A small network was shown many inputs. Here are its activations along a few directions, one row for each input.
In each table, some parts of the input vary, and every possible input appears once, in random order.
A made-up example of a description, with smaller parts first: one of 2 separate values, together with either a single point or one of 11 places along a line or (one of 6 places along a line, together with one of 8 places around a ring).
Shared parts are said once, and a part with two or three values counts as separate values.
(in the rows, 128 means zero)

Other details of the inputs shift rows strongly along two fixed directions, in all tables alike. That doesn't count.
These rows show it; all are for the same input, with only those details redrawn:
[121 141 139 174 177 133 105 140 126 134 102 109 152 128 138 105 143]
[127 149 127 134 133 137 119 134 129 123 130 110 138 134 153 121  91]
[117 135  78  30  52 131 154  95 119 103 164 125  91 123 138 165  58]
[109 121 118 145 167 123 113 117 116 134  96 119 132 115 112 121 178]
[132 158 117 100  96 142 132 131 131 112 155 110 127 139 167 132  43]
[126 148 119 117 118 138 125 129 127 119 137 112 131 133 153 128  81]
[132 158 156 196 182 142  99 158 134 135 110 101 167 140 162  92 111]
[ 99 105 106 131 168 115 116 103 108 135  86 126 122 105  90 129 212]

Rows:
r1: [137 143  81  39  52 144 165 100 119 100 170 130  81 125 119 167  62]
r2: [108 108 153 186 175 112 110 130 146 131 109 148 148 138 105 118 180]
r3: [147 145 148 173 166 133 111 147 123 134 114 119 167 131 141 103 150]
r4: [139 146 136 107  87 124 174 151 159 130 172 135 128 153 166 143  57]
r5: [107  98  93  71 114 120 124  99 102 113 103 145 100 109  88 160 201]
r6: [143 137 106 129 125 136 130 131 123 131 132 127 117 115 114 139 128]
r7: [151 144 132 113  45 132 152 116 150 121 185 136 112 156 155 120  34]
r8: [131 126 166 116 108 106 139 135 140 135 148 119 121 134 132 127  77]
r9: [143 140 182 216 152 133 113 143 150 144 138 120 151 159 148  71 115]
r10: [128 115 160 157 137  92 125 134 133 158 112 133 133 115 108 130 153]
r11: [101 107  94 109 137 117 129  97 109 125  95 128 114 104  92 144 188]
r12: [117 109 123  70  68 138 165 102 135 128 145 161  93 127 132 147  85]
r13: [126 136 101 110 115 130 122 130 122 116 117 133 112 122 129 144 117]
r14: [108  91 123  88 104  78 149  91 118 146 109 149  95 105  69 158 184]
r15: [129 133  69  40  43 131 145 116 120 103 158 140  84 116 137 178  60]
r16: [106  75 108  93 105 117 150  93 124 152 108 175  91  95  90 152 187]
r17: [127 114 160 134 124 145 140 137 146 139 135 142 123 135 151 110  89]
r18: [133 135 169 163 153 129 150 173 159 139 151 117 150 154 161 110  98]
r19: [140 142 160 173 140 125 148 177 160 149 149 127 156 147 165 120  99]
r20: [136 145 126 167 144 133 110 149 130 137 117 113 153 123 151 121 109]
r21: [135 127 145 150  96 128 139 113 143 128 151 132 120 146 129 107 108]
r22: [128 130 177 204 176 128 102 164 162 128 137 128 164 157 148  97 106]
r23: [128 138 119 116 119 139 126 134 128 116 138 106 131 130 149 126  78]
r24: [ 96  87 108  80 123  99 174 102 129 139 129 152  94 118  87 159 202]
r25: [135 134 147 145 149 139 106 147 127 126 125 104 158 138 153 111 118]
r26: [ 90  82 105  91 119  98 136  86 130 121 130 166  96 122  74 157 189]
r27: [137 139 145 169 163 131 100 145 129 136 101 115 167 130 143 110 156]
r28: [129 127 139 154 117 119 120 145 156 128 152 149 143 144 140 133  93]
r29: [121 130 105 113 127 128 141 110 112 118 123 126 120 115 112 133 139]
r30: [144 149 163 181 180 140 106 151 122 132 119 111 170 138 151  92 144]
r31: [144 136 105  60  76 143 148 109 117 107 158 130 104 130 120 157 104]
r32: [112 126 132 173 188 126 104 130 119 138  89 114 147 119 118 108 181]
r33: [106  97 143 113 126  86 142 100 119 144 104 139 108 111  76 144 186]
r34: [170 162 149 161 134 153 112 166 135 133 146 114 158 139 159 116  92]
r35: [141 154 130 164 151 135 123 143 126 129 123 116 150 128 142 108 111]
r36: [145 146 124  74  78 151 125 149 129  98 166 116 121 148 172 140  37]
r37: [133 125  92  61  65 127 135 113 119 118 150 130 120 117 138 163 100]
r38: [118 116 141 166 147 111 116 132 150 132 125 153 141 142 116 126 146]
r39: [142 155 155 151 148 148  97 164 132 118 127 115 152 149 169 109  99]
r40: [119 106  98 147 163 111 124 110 103 142  92 136 126  93  85 134 216]
r41: [141 122 110 104 125 130 129 113 116 127 121 136 117 117  98 143 175]
r42: [125 144 141 181 175 140 100 155 127 123  96 117 145 132 139 109 138]
r43: [125 131 146 157 169 132 100 136 121 134 105 113 158 130 137 110 166]
r44: [136 142 138 171 180 141 114 139 123 135 112 116 134 128 115 109 157]
r45: [134 127 110 102 105 132 113 139 119 120 127 135 125 122 135 148 130]
r46: [137 146 137 127 121 141 117 136 128 119 130 112 153 138 158 125 102]
r47: [109  95  84  83 130 115 145  89  99 120 117 132  97  98  79 146 185]
r48: [104  97  94 102 144 121 120 113 108 118  98 132  97 107  90 144 185]
r49: [132 144 140 104  88 129 176 148 155 123 173 130 126 155 163 143  58]
r50: [134 111 117  99 135 135 128 116 114 123 128 125 114 118  95 136 174]
r51: [112  82 136 156 143 110 128  97 127 142 115 137 109 121  76 103 213]
r52: [103  79 110  89 108 117 154  87 125 147 103 175  90 103  87 148 186]
r53: [153 153 143 126 131 150 121 141 127 122 148 116 136 143 144 120 105]
r54: [157 167 114 109  94 150 141 138 135 115 160 120 118 138 149 136  48]
r55: [134 151 120 140 126 134 121 137 133 125 124 115 143 129 152 125  91]
r56: [108 118 101 106 138 125 119 117 112 118 105 134 103 115 106 140 164]
r57: [139 122 107 107 114 124 130 119 111 129 131 133 133 112 121 142 152]
r58: [118  84 124 166 132 102 126  97 127 153 109 150 113 111  74 116 225]
r59: [150 158 168 190 173 145 107 159 128 128 120 107 179 143 161  91 123]
r60: [133 124 136 176 194 137 112 138 119 136 101 114 132 119 100 108 182]
r61: [124 135  91  65  86 130 153 101 112 109 155 128 101 120 126 146  90]
r62: [137 146 189 165 139 109 124 151 143 146 135 116 145 148 149 108  82]
r63: [145 139 140 124 131 141 125 141 122 117 147 111 148 135 150 113 101]
r64: [129 127 127 135 146 129 103 140 121 125 100 133 136 124 126 128 169]
r65: [130 132 151 105  89 148 150 129 147 133 156 148 114 143 166 123  48]
What is each input in this table made of? -> one of 5 places along a line, together with either one of 5 separate values or (one of 2 separate values, together with one of 4 places along a line)
Changing only the place on the line of 5 turns r12 into r52. The same change can be made to r5. Which row results? -> r64
Changing only the place on the line of 5 turns r40 into r47. The same change can be made to r19. Which row results? -> r18
Change only the place on the line of 5 in r63. List by row number the other rows that result. -> r3, r30, r57, r59
List by row number the other rows that have the place on the line of 5 in common with r61. -> r9, r24, r26, r30, r32, r39, r43, r44, r53, r56, r62, r65
Change only the choice among 2 separate values in r25. List by row number the other rows that result. -> r23
Change only the choice among 2 separate values in r34. List by row number the other rows that result. -> r6
Change only the place on the line of 4 in r29. List by row number the other rows that result. -> r1, r11, r42
Change only the place on the line of 5 in r7. List by row number the other rows that result. -> r9, r21, r51, r58

Rows:
r66: [144 141  87  74  79 141 136 109 111 110 149 122 109 118 127 148  98]
r67: [151 172 152 192 155 164  88 158 134 117 129 100 162 149 177  83  62]
r68: [132 141  99  65  94 136 147 101 106 107 152 103 103 123 123 138  93]
r69: [139 108 144 139 129 120 138 120 131 141 134 142 126 130 102 123 178]
r70: [134 162 168 183 160 136 108 187 154 134 123 115 171 150 189 112  61]
r71: [103 124 118  57 104 114 160 121 127 118 142 122 108 127 136 158  92]
r72: [176 178 160 180 153 164 101 175 131 122 143  96 175 152 177  94  82]
r73: [130 137  85  78  81 141 127 100 112 104 145 123 104 121 128 142  90]
r74: [144 135 112 134 144 140 117 127 111 125 119 119 134 118 115 126 165]
r75: [107  81 124 159 159  99 126  94 120 152  90 153 111 104  58 124 247]
r76: [120 110 137 156 129 117 126 110 135 138 124 142 120 128 107 113 150]
r77: [101  80 138 149 175  96 141  88 114 152  94 133 109 108  54 114 250]
r78: [132 112 149 178 152 116 126 125 133 151 113 140 135 124 102 109 183]
r79: [144 125 150 158 128 126 137 134 140 141 141 137 134 137 123 115 138]
r80: [139 162 170 182 162 137 113 190 153 138 124 115 175 148 190 113  70]
r81: [ 98 116 106  69  93 123 138 119 134 113 133 144 105 127 142 159  87]
r82: [115 104 149 180 156 121 115 114 135 143 108 142 126 129 103 100 173]
r83: [123 123 113  55  88 124 151 135 131 117 149 140 118 129 143 170 103]
r84: [114 115 139 150 176 116 122 154 132 142  96 135 148 121 126 136 184]
r85: [138 141  85  77  80 139 131 106 112 107 147 123 105 119 125 147  93]
r86: [102 120 103  71  91 119 140 121 133 115 134 142 109 125 141 163  89]
Changing only one part turns r74 into r79. The same change can be made to r72. Which row results? -> r69
What is each input in this table made of? -> one of 3 separate values, together with either a single point or one of 6 places along a line
Change only the place on the line of 6 in r81. List by row number the other rows that result. -> r70, r80, r83, r84, r86
Change only the choice among 3 separate values in r76. List by row number the other rows that result. -> r73, r86

Rows:
r87: [ 95  78 114  93 104  99 141  86 128 132 121 161  93 117  82 148 181]
r88: [122 109 112 134 156 133 121  93 102 128 104 122 112 111  81 112 206]
r89: [189 158 117  81  66 154 150 140 123 114 189 121 131 140 147 143  83]
r90: [ 84  89  80  67 129 115 127  97 111 115  98 149  98 103  92 166 193]
r91: [124 126 181 194 176 128 124 149 148 147 118 126 149 146 140  90 133]
r92: [108  99 133  96 106 108 150 101 130 133 134 142 102 126 105 136 141]
r93: [ 92  99  95  62 130 112 133 100 105 120 100 132 104 103  98 161 181]
r94: [136 130 100  91  81 139 124  94 115 107 150 127 105 127 118 131 104]
r95: [168 142 167 133 105 131 154 168 153 140 171 137 152 153 158 132  98]
r96: [164 173 167 188 149 158 103 152 130 124 142  91 162 152 168  76  68]
r97: [136 140 172 214 153 132 114 163 161 149 125 138 157 148 160  96  95]
r98: [151 154 110  92  81 135 145 111 116 114 165 106 113 129 131 131  70]
r99: [124 149 154 174 191 123 110 167 129 138  98 100 167 129 152 115 133]
r100: [ 98 109 134 167 199 118  90 138 120 135  69 128 150 116 115 121 209]
r101: [136 132 102 102  92 146 125 101 119 107 149 128 106 130 121 126 105]
r102: [156 146 116  59  89 138 150 162 129 116 163 129 139 133 161 172  95]
r103: [134 166 165 167 171 153 109 179 142 122 124 100 168 151 191 103  63]
r104: [161 163 149 212 151 149  89 151 132 134 122 111 162 137 153  86  99]
r105: [121 122 175 202 169 128 112 149 154 142 118 137 150 149 140  93 133]
r106: [ 95 100  75  79 120 115 129 106 114 123  97 154 101  97 100 171 177]
r107: [ 98  78 101 100  99  94 143  85 126 142 111 169  90 103  74 157 192]
r108: [130 120 132 194 204 124 111 118 107 146  86 110 140 110  80  96 232]
r109: [132 138 139  92  72 114 166 126 145 128 173 126 113 142 146 141  47]
r110: [123 143  99  82  83 131 127 136 131 113 137 134 121 124 160 161  61]
r111: [121 148 107  70 102 130 151 138 127 112 148 115 119 129 155 158  64]
r112: [151 149  99 114  76 150 127 115 126 113 157 129 114 130 141 128  67]
r113: [107  98 160 196 202  99 131 129 133 161  87 134 138 119  86 107 227]
What is each input in this table made of? -> one of 3 separate values, together with either a single point or (one of 2 separate values, together with one of 4 places along a line)
Changing only the choice among 3 separate values turns r87 into r94. The same change can be made to r92. Which row results? -> r96

Rows:
r114: [144 165 189 210 152 160 125 191 169 131 162 123 165 173 199  95  33]
r115: [ 96  96 116  88 110  90 147  97 134 137 113 146  96 115  98 146 140]
r116: [121 114  89  86 115 116 133 100 112 116 129 125 104 112  93 146 154]
r117: [123 117 101  71 118 126 134 107 110 118 117 134 102 114 101 152 159]
r118: [114 116 147 179 191 136  98 146 112 143  82 124 155 113 126 117 205]
r119: [112 108  90  76 112 115 130 108 117 118 120 136 119 113 114 155 161]
r120: [134 114 157 203 172 109 115 148 133 161  98 143 150 118 103 121 206]
r121: [142 159 116  82  89 136 135 136 132 103 162 114 125 146 156 144  54]
r122: [122 113 168 189 188 116 136 132 124 158 106 120 150 124 107 101 209]
r123: [117 117  80  94 107 119 135  91 116 120 121 136 107 110 100 143 153]
r124: [150 151 115  87  87 147 136 132 127 110 160 114 113 134 151 132  46]
r125: [146 130 139  96  64 132 134 115 149 114 172 139 117 155 148 118  53]
r126: [144 165 157 204 159 160 104 159 128 135 121 110 160 137 169  95  91]
What is each input in this table made of? -> either one of 5 separate values or (one of 2 separate values, together with one of 4 places along a line)
Change only the choice among 2 separate values in r126. List by row number the other rows that result. -> r123
